vulag: [ -5  22  16 -44 -23 -44  -2 -54   7 -46  57 -26 -53  10 -23   1  14  -6
  93 -32 -31 -26  -3   7 -32 -12   0  -4 -24  -3  35 -32 -13  -3 -23  34
   0 -44  -1 -13  33  29 -15  -8]
fil: [ 13 -32  13   7 -48 -46 -45  42   8  20  25 -17 -22  76 -28   8  67  21
  19   1 -17  -8 -37   7  25  57  -3  13  35  40   5  15 -59 -15  12   0
 -10  37  -3   8  34  15 -15  22]
sov: [-13  11 -14   2  10 -44  -2  27  17  -9  -6  -3  13   7 -24   9 -18 -20
 -22  11   7 -14  14  22  -7  15   7  -9  19 -44  15 -30   0  13  31 -19
  -5  14  84   4   3   7  -2  20]
asked: [ -5  22  16 -44 -23 -44  -2 -54   7 -46  57 -26 -53  10 -23   1  14  -6
  93 -32 -31 -26  -3   7 -32 -12   0  -4 -24  -3  35 -32 -13  -3 -23  34
   0 -44  -1 -13  33  29 -15  -8] : vulag
asked: [-18 -20] : sov
key -> tag
[-19] -> k598
[2] -> k367
[34] -> k239
key sov 36:  : k598

neni: [ 40 -70  -6 -42]
sepu: [-32  46  69 -15]
nit: [-25  60  27  60]
nidum: [ 40 -42 -70  -7]
Lib: [ 12  67 -42  72]
order: [-42  -6 -70  40] : neni
asked: [-42  72] : Lib
asked: [-42 -70] : nidum

kulo: [-26  -9 -29 -12  96]
Dus: [ 54 -31  38  29  -3]
Pofep: [ 45  55  24 -73 -66]
sanu: [-27 -29 -12  96  -9]
Tatu: [-59  64 -70  10  49]
Talis: [-77 -34 -11 -31 -25]
fik: [ 25 -73  55  45 -66]
asked: [ 54 -31  38  29  -3] : Dus
order: [-66  25 -73  55  45] : fik
order: [ -9 -12 -27  96 -29] : sanu

bago: [-23 -32  11 -23]
lumek: [-32  11 -23  30]
bazoz: [-68 -42   6  46]
kevil: [-58 -33  44  12]
mol: [-67  -2   2   3]
kobim: [-30  11 -12  -5]
mafif: [ -9  -4 -23  19]
guz: [-15   1 -24  15]
datod: [ 46 -42   6 -67]
gefaf: [ 21 -30   2 -14]
pifo: [-32  12  -5  -5]
key -> tag
[-67] -> k733
[-42] -> k151
[-32] -> k709
[-43] -> k343
[-41] -> k610
key datod 2:  : k151
order: [-23  11 -32 -23] : bago
order: [-67   6 -42  46] : datod
again pifo:  : [-5]
again bago:  : [-23]
order: [-30 -12  -5  11] : kobim

dat: [ 10  -4 -13  -4  -2  -1  11  11   9]
zoni: [ 16  -6 -28 -20  -2   1  20  16  29]
Kigud: [ -4   3  20  33 -13  -6 -29  -2 -47]
Nol: [-13   3  13  27  -1  -7 -21 -14 -12]
giz: [ -4  -1  53  24  -3   7 -19  -9 -70]
kato: [  5   5  -4  18  -6  -7 -26 -10  -4]
Kagib: [  4  -4   1  10  -5  -1  -5  -2 -47]
rom: [-8  3  5 -8  7  3 20 16  6]
Rusuv: [ 23 -11   2 -17  -2  10  23  20 -13]
guduz: [ -9   4   4  10  -5  -2 -19  -7 -13]
order: [ -5  10  -4   4  -2  -1  -5   1 -47] : Kagib
asked: [ 16  -6 -28 -20  -2   1  20  16  29] : zoni
tags:
[17] -> k489
[16] -> k918
[-2] -> k554
[12] -> k145
[9] -> k324
[11] -> k839
key dat 8:  : k839
asked: [ -4   3  20  33 -13  -6 -29  -2 -47] : Kigud
all Kagib: [-4] : 2
again Rusuv:  : [23]

tofem: [-30 -31  16  -8   0  10  14 -45   5  13  -2  13  11  -6  -1  22  -8  10
  20  16  10  13 -15   3 -35  38  17  13   2  -4 -13  15   6  38 -17 -35
  37  33  19  19  10 -16]
bili: [-28 -38 -10 -15 -12  12 -26 -25  -5  35 -16   0  -7  22   2  56  -8 -14
  34  18  12  10 -20 -15  14  51  -1  -3 -21 -20 -14  -1  20   8 -39  21
   2  18  22   2 -17  -1]
veg: [ 56  12  -3   0  12  21 -25   0 -21 -14   8  21  14  -1  18 -12  18 -17
   2 -20 -38  -1   2 -16 -20  10 -39 -14  -7 -15  51  11 -28  -5 -15  20
 -10 -26   2  34  21  22]
order: [-26 -25  -5  35 -16   0  -7  22   2  56  -8 -14  34  18  12  10 -20 -15
  14  51  -1  -3 -21 -20 -14  -1  20   8 -39  21   2  18  22   2 -17  -1
 -28 -38 -10 -15 -12  12] : bili
asked: [ 56  12  -3   0  12  21 -25   0 -21 -14   8  21  14  -1  18 -12  18 -17
   2 -20 -38  -1   2 -16 -20  10 -39 -14  -7 -15  51  11 -28  -5 -15  20
 -10 -26   2  34  21  22] : veg
all tofem: [19] : 39 40
all tofem: [10] : 6 18 21 41

tepu: [ 61  61  61 -35]
goru: [-25 -25 -35 -35]
kerav: [-25  17  41 -35]
zurez: [-25  50 -79 -36]
asked: [ 41 -35] : kerav
again tepu:  : [61]
asked: [ 61 -35] : tepu
all goru: [-35] : 3 4

zodi: [-18   8  22 -14   3 -14   4   7  -2 -15  -4]
kal: [-31  -1  12 -15  -8 -15  10 -15  -5   8 -15]
fiza: [-18   8  22 -14   3 -14  22   7 -30  -7  -4]
Nad: [-31  -3  -4  43 -31 -31 -17  13 -31  -4  -4]
Nukog: [-19  -6   1 -17 -11   4  -5 -18 -30  -7  -4]
Sen: [-13  20   4  37  64 -28 -25  10  49 -15  -4]
rodel: [-13  20   4  37  64 -28 -25   8  49   0  -4]
tev: [-33  -4  20 -16 -11  28  16   8   0 -11  -4]
Gorib: [-32   1  11 -16  -9  29   6   8  -5  -4  -4]
all fiza: [22] : 3 7
all Nad: [-31] : 1 5 6 9
all Nad: [-4] : 3 10 11
key -> tag
[6] -> k586
[1] -> k38
[29] -> k620
[16] -> k383
key Gorib 7:  : k586
again kal:  : [-15]
all kal: [-15] : 4 6 8 11

duget: [ 62  84  61 -88  81 -89 -33  34  49  89  87 -80 -89  67 -90 -88 -29 -87]
zivip: [-88  34 -89 -88 -90  62 -80  86  61  67 -89 -87 -29  89  84  81  49 -33]
nunag: [ 89  17  89 -58  72 -90  60 -89 -89   5  83  85  86 -65 -87  76  88  75]
loku: [ 89 -89  77 -90 -87 -89  17  85  83  88  89 -65  75 -58  72  60   5  86]
Table of tags by key:
[77] -> k49
[84] -> k983
[61] -> k568
key duget 3:  : k568
order: [-90  85  89  60  89 -89  86  88   5  83  17  72  75  77 -89 -65 -87 -58] : loku
all duget: [81] : 5
order: [-87 -29 -88 -90  67 -89 -80  87  89  49  34 -33 -89  81 -88  61  84  62] : duget
asked: [ 67 -89] : zivip
asked: [-80 -89] : duget

